Each row below is a small network's average activation on inputs in which a field has the value named, seen along a few directions.
Values that are neighbours, or in one group, have similar rows; names and order tell nothing.
In the rows, zero is written as 500.
Random noise pushes rows far along 18 fixed directions. That doesn't count. These rows show it; they differ only by the noise:
[543 430 603 519 470 534 471 426 401 522 389 492 501 571 303 412 653 349
 440 624 536 489 740 405 537 602 454 482]
[539 430 551 400 622 485 537 395 478 461 491 363 619 602 525 452 440 495
 477 393 531 681 542 359 439 460 476 559]
[505 607 399 492 453 330 294 458 404 617 466 438 282 402 498 569 362 244
 629 322 705 471 416 718 490 599 479 519]
[562 333 524 404 454 212 544 437 471 566 319 452 628 490 615 492 528 663
 635 553 573 523 536 419 344 629 529 342]
[583 251 472 438 534 590 466 442 468 461 526 625 480 538 566 423 546 623
 498 428 596 552 525 409 428 500 426 601]
[433 548 519 586 595 421 489 518 468 369 412 433 439 546 467 535 486 392
 504 503 366 451 425 509 537 550 458 446]
[598 461 390 360 481 730 531 659 533 627 508 563 731 698 446 523 420 358
 519 383 436 432 639 489 585 391 449 580]
[378 552 447 485 531 399 559 535 353 485 489 576 333 333 510 419 399 680
 397 311 500 622 515 456 416 472 435 646]
[617 313 539 520 325 502 446 592 467 346 616 520 271 626 467 507 666 539
 439 449 628 605 580 548 486 578 479 409]
[390 340 563 540 450 509 397 348 420 280 401 396 273 328 471 502 599 498
 576 637 515 501 425 626 541 497 571 479]
[440 380 492 390 500 485 612 601 428 580 594 459 365 715 329 317 440 543
 649 363 589 562 491 365 589 469 561 449]
[502 630 429 544 479 402 553 558 494 641 430 575 647 500 534 590 489 535
 446 483 432 509 647 435 431 640 480 532]
[529 557 480 369 411 587 492 483 657 572 836 431 622 627 481 640 643 446
 240 516 522 584 577 555 516 384 385 543]
[426 561 460 508 457 499 438 438 609 670 566 448 419 479 552 517 602 365
 714 572 484 539 677 550 495 613 385 557]
[542 582 464 566 492 413 361 496 498 679 619 505 396 509 405 406 410 312
 648 450 629 417 457 452 562 565 451 472]
[629 472 626 505 542 582 504 336 322 465 534 405 523 659 413 315 354 500
 599 390 700 570 421 513 482 356 436 422]
[611 611 527 687 440 553 368 231 571 476 396 536 597 322 584 537 425 474
 614 534 568 463 517 276 503 594 604 558]
[572 499 518 704 471 395 464 566 528 432 489 516 362 542 562 719 319 372
 406 302 348 590 558 513 484 677 595 696]
[613 381 399 570 400 475 323 528 433 400 419 589 494 498 400 707 456 377
 343 444 550 367 427 466 609 651 703 506]
[625 591 531 575 412 504 498 522 497 355 525 526 363 650 561 566 438 485
 500 314 655 448 275 651 470 451 495 373]


Values of ZUKAG:
kavom: [498 346 531 368 618 560 387 472 542 418 506 435 341 590 498 456 728 333
 534 549 600 516 474 592 520 482 393 482]
kego: [565 601 282 414 460 628 302 628 500 336 420 497 682 325 628 697 479 445
 398 349 456 538 558 570 528 464 490 479]
nura: [269 366 419 425 598 439 566 504 440 492 381 502 549 314 534 538 577 735
 519 639 325 539 507 454 489 545 612 584]
kab: [568 513 531 632 278 697 613 380 457 532 552 667 654 657 292 657 345 628
 393 548 450 269 405 408 703 434 773 485]
vubu: [487 642 407 601 581 536 562 779 410 613 538 424 541 585 457 312 414 498
 791 506 551 633 506 514 538 597 609 357]
gena: [505 199 371 322 480 282 384 541 481 659 642 655 480 521 444 577 611 591
 403 557 556 328 428 551 520 583 403 411]
mov: [432 545 332 484 507 547 388 384 428 357 447 590 432 517 463 584 637 533
 516 418 432 483 625 277 603 680 359 476]
sulo: [413 527 428 392 550 682 609 631 521 577 498 455 590 578 538 301 524 601
 866 568 444 517 556 509 555 427 445 339]
nugiz: [465 566 532 562 771 545 500 551 501 444 452 421 476 424 647 375 431 428
 568 491 463 648 466 616 379 488 420 600]
patot: [486 575 469 499 606 824 508 437 328 349 578 407 584 477 478 383 458 615
 494 490 723 701 374 598 488 296 599 525]
riz: [526 465 494 448 440 503 610 667 593 581 490 618 463 469 641 468 566 577
 504 505 433 494 605 586 410 501 425 526]
sete: [461 412 402 320 548 641 385 420 472 626 429 354 823 381 432 516 482 389
 568 653 485 535 625 476 575 421 601 584]
mogim: [608 397 513 430 525 584 370 329 570 441 289 489 480 459 648 583 530 368
 624 460 699 451 404 632 474 534 603 525]
simos: [488 387 621 353 521 363 504 284 538 531 551 394 584 505 465 579 640 518
 265 657 458 546 591 468 484 528 464 491]
damen: [569 358 475 420 359 401 476 394 537 635 505 559 414 482 516 539 429 498
 559 439 632 473 545 456 465 570 583 560]
rubu: [583 697 488 699 466 484 521 544 457 442 570 686 498 428 555 584 427 583
 232 438 338 502 614 462 426 570 343 601]
kas: [526 550 572 422 549 337 485 477 449 521 356 438 481 553 381 370 514 363
 532 488 472 435 646 339 552 567 346 339]
The values of ZUKAG form a ring.
A walk along ZUKAG starts at kego and steps to its neighbour gena. Put kavom, nura, patot, sete, damen in the order it reaches them.
> kavom, nura, sete, patot, damen
How many steps from neighbour to neighbour lead from kab to kas, at the fewest?
> 8
Name the neighbours of vubu, in listed order.
> riz, rubu
Name the neighbours of sulo, in listed order.
> nugiz, simos
